A small network was trained on made-up records. Each row is its average activation on records with the value named, seen along a few directions.
Related values have similar rows: they may be neighbours, one step apart, or belong to one group.
In the rows, zero is written as 500.
Random noise pushes rows far along 18 fixed directions. That doesn't count. These rows show it; they differ only by the noise:
[696 556 493 539 531 685 444 483 617 532 587 498 233 539 551 700 422 422
 524 371 461 475 543 335 536 410 357 444 369 622 418 432]
[616 535 535 614 475 480 489 653 485 365 625 434 705 246 327 228 494 595
 492 542 570 784 439 689 482 604 746 330 418 372 624 481]
[427 522 414 733 550 535 389 417 596 356 490 559 764 517 571 764 334 369
 420 541 373 260 546 434 568 653 404 463 672 458 634 338]
[443 592 466 458 423 391 493 553 512 602 496 508 469 405 359 484 211 684
 515 590 454 549 154 615 517 617 502 517 360 292 477 557]
[297 363 567 351 504 359 689 512 361 594 479 742 281 401 601 417 416 785
 325 620 542 260 498 573 360 534 606 507 387 495 362 709]
[524 563 372 589 433 409 404 741 673 546 466 400 531 274 687 591 476 540
 385 490 529 601 450 551 268 438 623 457 448 577 564 586]
[609 607 434 601 386 358 448 794 748 571 616 227 457 450 516 462 126 328
 405 631 623 495 408 442 650 444 474 341 459 326 627 357]
[555 618 484 517 552 537 338 719 471 319 576 572 472 432 460 569 817 552
 548 583 590 355 509 385 482 274 716 530 565 551 722 592]
[513 596 420 412 365 530 582 484 506 707 243 584 404 539 445 318 515 738
 447 447 383 447 546 793 704 557 514 533 752 368 309 283]
[379 294 603 573 591 610 500 602 435 395 485 598 509 427 351 417 403 450
 750 395 689 565 599 518 237 733 392 587 291 324 380 570]
[443 479 462 636 510 508 481 381 658 521 353 413 641 313 604 581 481 571
 403 327 701 526 653 625  95 631 421 518 522 579 398 529]
[512 381 316 453 576 437 392 611 521 879 384 549 383 591 539 322 179 513
 576 607 231 739 397 619 552 692 320 664 614 454 273 383]
[551 471 496 333 628 652 464 350 446 502 397 716 593 392 373 392 622 600
 655 505 404 588 468 718 414 540 586 492 390 430 410 490]
[443 574 467  57 678 247 446 514 494 675 546 431 318 455 379 216 437 537
 469 683 587 620 271 570 567 407 523 602 481 591 433 605]
[335 417 236 485 575 688 474  91 147 404 369 407 735 633 282 376 761 632
 520 446 486 641 677 614 509 964 607 595 624 426 415 413]
[475 510 401 738 454 502 484 514 450 542 377 456 764 494 482 439 395 545
 558 558 431 612 428 678 490 747 483 565 680 395 490 405]
[555 630 354 419 423 622 581 648 317 666 274 416 472 730 745 461 426 602
 430 694 467 305 644 679 547 543 528 555 673 508 211 381]
[744 519 225 636 509 756 547 412 337 645 456 338 232 584 522 317 699 394
 558 491 523 671 663 459 704 635 567 498 600 736 379 360]
[494 379 563 480 387 513 565 583 491 311 385 537 725 425 596 434 540 608
 530 512 392 505 449 722 265 431 684 431 467 444 331 622]
[789 546 685 682 440 576 502 838 670 289 615 339 561 423 517 284 478 391
 471 473 728 488 769 552 494 318 571 297 619 492 487 339]


H, 16 values:
h4: [633 505 678 311 689 473 521 578 408 411 622 508 651 415 596 390 414 377
 586 598 396 836 314 624 380 461 524 499 320 741 397 632]
h1: [554 809 406 417 394 555 427 584 390 479 456 428 431 524 414 554 669 677
 496 496 434 550 312 521 620 481 616 607 556 575 565 542]
h3: [275 574 646 668 323 402 597 459 509 372 447 397 658 644 360 599 424 644
 407 272 600 384 575 551 628 669 326 562 754 285 524 350]
h8: [306 441 454 172 520 421 497 504 455 600 476 695 232 425 428 482 505 588
 465 440 431 476 424 444 520 563 550 561 276 435 497 623]
h15: [482 323 566 509 381 422 513 725 482 724 247 415 494 756 668 388 679 469
 712 501 591 587 620 540 254 258 373 791 737 449 322 571]
h2: [574 534 605 613 414 303 680 376 536 764 391 457 465 692 462 322 589 367
 614 647 527 485 313 530 824 250 339 648 902 547 619 388]
h10: [692 769 454 385 495 513 453 416 528 481 480 436 735 478 662 499 588 615
 295 687 436 380 507 650 533 348 694 361 643 646 526 483]
h6: [514 314 460 692 402 538 607 407 507 719 412 508 615 416 660 597 433 587
 520 569 657 515 582 562 163 568 551 389 213 239 545 601]
h5: [633 430 314 650 332 616 401 778 417 491 413 441 477 565 530 309 511 581
 594 736 403 415 522 505 402 448 710 513 604 425 380 584]
h16: [588 423 458 411 663 609 371 459 388 400 355 536 737 456 558 351 821 481
 684 577 527 595 575 635 164 399 633 613 601 692 309 660]
h14: [407 352 692 392 539 505 603 432 469 439 428 592 606 566 725 554 503 551
 299 431 598 297 892 545 249 488 444 471 551 514 337 487]
h7: [557 352 378 364 459 371 297 497 714 749 453 549 396 516 440 357 580 588
 438 530 377 552 563 434 448 283 535 523 608 359 589 470]
h13: [539 494 617 839 489 380 618 451 402 453 718 536 302 351 410 369 499 664
 350 473 601 522 435 378 543 563 510 506 663 788 546 626]
h11: [642 514 516 403 375 434 438 549 624 166 594 248 507 468 519 403 547 529
 362 500 449 451 407 441 405 246 680 380 595 733 356 682]
h12: [646 686 546 489 470 764 760 411 160 657 472 513 284 678 613 480 406 594
 474 646 597 332 596 525 576 604 448 499 363 654 265 487]
h9: [456 437 700 764 409 379 532 624 641 495 640 617 374 433 625 689 402 516
 454 326 440 464 472 291 410 405 342 526 492 640 545 656]
H is arranged as a network in which each value has 4 neighbours.
Which values are neighbours of h1? Give them in the order they are listed.
> h4, h8, h11, h12
Which values are neighbours of h6? Give them in the order they are listed.
> h3, h10, h16, h14
How many steps from neighbour to neighbour lead from h5 to h2, at the fewest?
> 2

U, 14 values:
u9: [646 476 593 556 452 449 539 348 493 440 539 297 760 697 530 525 800 306
 698 586 429 703 294 451 569 157 538 503 579 579 691 577]
u8: [559 415 694 521 758 483 629 347 472 703 535 605 358 477 546 396 122 359
 666 610 627 545 349 538 346 628 141 644 395 722 213 597]
u3: [451 436  44 510 440 702 374 314 224 467 365 398 356 703 283 387 635 650
 549 718 524 244 535 430 634 773 718 589 648 293 408 454]
u10: [495 399 507 549 591 601 542 430 458 798 458 857 290 513 618 614 317 536
 551 558 330 383 536 443 480 617 318 569 382 502 426 499]
u2: [663 558 581 330 657 523 284 363 668 523 594 728 328 372 177 445 592 692
 640 449 408 555 289 507 530 287 475 532 496 479 513 519]
u4: [434 494 344 558 427 483 470 298 594 625 286 462 383 395 297 355 725 541
 571 348 719 474 540 509 454 575 476 646 693 471 525 485]
u14: [672 423 578 759 589 513 460 468 611 589 608 595 435 363 553 455 528 548
 399 421 541 627 673 445 390 497 437 476 613 681 589 452]
u6: [329 623 840 287 658 424 482 621 421 288 648 659 544 519 447 542 383 687
 319 413 622 291 695 478 427 534 372 552 528 530 436 541]
u11: [475 532 519 504 450 514 483 804 335 427 483 598 473 359 596 539 430 809
 526 498 373 653 276 642 186 574 653 592 319 593 295 791]
u1: [430 327 713 356 797 514 650 654 329 356 702 611 593 373 573 173 528 230
 485 429 560 798 864 566 508 687 520 385 335 741 442 469]
u5: [409 552 464 136 680 459 326 297 615 283 530 532 552 345 440 562 591 656
 191 445 615 254 702 527 321 430 634 381 501 544 470 500]
u13: [480 426 787 480 473 458 612 587 528 435 566 573 726 419 546 499 513 564
 451 375 531 670 649 638 359 425 516 361 323 347 580 488]
u12: [377 444 610 567 457 552 542 334 488 397 630 734 337 614 459 871 495 539
 504 420 372 164 444 211 607 406 394 472 348 419 626 573]
u7: [277 537 288 450 499 415 465 597 558 505 341 568 450 198 389 359 362 478
 451 533 619 386 448 621 490 799 599 539 484 390 519 481]
U is arranged as 4 separate groups.
Which other values are in the same group as u1? Give them in the order they are listed.
> u12
Which other values are in the same group as u2? Give them in the order they are listed.
> u8, u3, u11, u5
Which other values are in the same group as u4? Give them in the order they are listed.
> u10, u6

V, 14 values:
v3: [589 631 616 470 586 512 367 605 542 528 545 624 574 490 378 489 398 609
 556 520 393 593 421 608 563 472 413 551 580 411 517 387]
v2: [465 375 591 590 383 354 652 418 652 512 475 311 543 431 676 554 609 463
 396 293 636 657 558 517 269 377 478 454 486 634 505 597]
v1: [327 420 458 623 303 276 603 482 595 424 411 428 565 333 517 470 417 506
 456 488 474 484 204 542 400 524 575 524 535 539 501 701]
v4: [301 464 449 788 492 526 554 653 279 338 414 602 678 429 480 444 429 480
 661 610 527 410 417 575 449 842 548 643 594 469 478 607]
v8: [522 501 378 434 549 644 435 489 572 542 465 384 398 427 409 494 518 422
 538 394 757 548 698 489 392 599 492 446 308 385 491 399]
v11: [439 453 525 410 566 319 507 462 579 665 566 471 281 599 528 482 342 338
 423 589 593 345 506 294 622 407 320 564 574 565 536 498]
v12: [480 340 690 474 405 381 458 444 740 668 446 593 565 648 447 603 573 513
 660 369 383 590 439 476 452 209 308 582 536 229 621 463]
v9: [666 397 668 410 666 403 488 370 646 427 679 401 564 574 479 440 462 200
 582 559 501 609 384 393 592 244 383 422 497 632 564 475]
v10: [388 345 493 609 363 497 703 331 394 705 500 491 490 599 455 543 436 621
 477 556 661 421 587 488 530 615 504 365 253  94 640 461]
v6: [445 417 530 596 301 411 513 563 616 496 445 459 547 576 533 571 288 486
 471 499 382 434 402 480 504 478 423 512 566 329 472 479]
v7: [467 494 551 529 567 399 762 377 402 744 567 432 424 571 605 367 412 356
 458 600 585 608 530 524 720 586 388 473 493 620 519 436]
v14: [490 405 695 474 424 443 562 584 532 293 466 375 752 608 502 407 571 328
 704 433 452 648 399 565 436 343 459 534 529 492 417 589]
v5: [463 633 502 247 647 587 422 517 447 302 526 545 409 449 405 487 410 443
 545 302 297 628 385 538 615 675 416 567 455 765 234 511]
v13: [571 411 545 627 534 497 450 508 628 599 633 574 422 481 466 561 559 455
 554 380 459 648 554 363 553 426 430 436 418 449 692 445]
V is arranged as 4 separate groups.
Which other values are in the same group as v5? Give them in the order they are listed.
> v4, v7, v13
Which other values are in the same group as v14? Give them in the order they are listed.
> v1
Which other values are in the same group as v6? Give them in the order they are listed.
> v11, v12
